A =
-3.138	-1.050	0.865	-3.216	-3.080	-1.678	-2.782	0.228	3.198	-4.359	-2.930	-1.095
-2.124	-7.086	-2.856	-1.264	-4.622	-1.678	-6.579	-1.513	-0.145	-6.139	-2.835	1.931
24.262	-11.729	1.438	-8.419	19.280	-6.631	-21.136	-4.747	-4.974	-0.087	-3.381	-11.038
-5.168	-3.371	-2.569	-1.264	-4.622	-3.717	-4.048	-2.508	-2.745	-2.579	-0.245	-1.528
-9.228	-4.764	2.583	-4.516	-3.080	-1.095	-2.149	-1.762	-0.516	-3.291	-1.999	-4.986
-3.138	-2.443	-0.280	-3.866	-2.308	-1.969	-2.782	-2.757	-1.631	-1.867	-2.324	1.498
-5.168	-1.514	-2.283	-0.614	-3.851	0.361	-2.782	0.228	-0.888	-2.223	-0.753	-1.960
-3.138	-4.300	-2.283	-3.866	-0.766	-3.426	-7.212	-1.264	2.084	-4.359	-2.346	-1.528
-3.138	-3.836	1.152	-1.915	-1.537	-0.804	-2.782	-2.010	-2.373	-5.427	-1.289	-1.960
-1.109	-0.121	-0.280	-3.866	-3.080	1.818	-2.149	-3.005	-1.259	-3.647	-3.023	-1.095
-9.228	-0.121	0.293	11.744	3.860	1.818	-6.579	-2.259	2.084	-5.783	0.238	-0.663
-3.138	-3.836	-3.142	-2.565	-3.080	-4.009	-2.149	-3.005	0.227	-3.291	-4.327	1.066
-3.138	0.343	-2.569	-0.614	-1.537	-0.804	-4.681	-0.518	1.341	-5.783	-1.571	-1.960
0.921	-2.907	2.869	-2.565	-6.164	-1.095	-4.048	-5.493	2.455	-5.783	-1.565	-0.663
-3.138	-4.300	-1.711	-2.565	-1.537	-3.426	-0.250	-4.000	-3.859	2.049	-4.897	2.795
-9.228	4.057	3.155	-12.321	0.005	-3.426	-2.149	1.721	5.798	2.405	-4.134	-4.986
Indices start at 1.
The entry in the top-left corner?
A: -3.138
The top entry of the column that holds the smallest entry?
A: -2.782
The entry in the top-right corner?
A: -1.095
The bottom entry of the column that holds the smallest entry?
A: -2.149
The entry at row 1, column 3?
A: 0.865
The bottom-left entry?
A: -9.228
The entry in row 2 and column 1?
A: -2.124
The entry in row 2 and column 3 -> -2.856
The entry in row 2 and column 2?
A: -7.086
The minimum: -21.136
The largest entry: 24.262
The entry at row 1, column 2 -> -1.050
The entry just right of -1.631 -> -1.867
The entry directly above the smallest entry -> -6.579
The entry just right of the smallest entry?
A: -4.747
The entry directly above -0.766?
A: -3.851
The entry directly below -0.753?
A: -2.346
The entry directly below -4.897: -4.134
The entry just right of the largest entry is -11.729
The entry directly above -4.134?
A: -4.897
The entry in the bottom-right corner -> -4.986
The entry directly above -2.907?
A: 0.343
The entry just right of 0.361?
A: -2.782
The entry directly below 0.921?
A: -3.138
The entry just right of 1.152: -1.915
The entry just left of -3.142?
A: -3.836
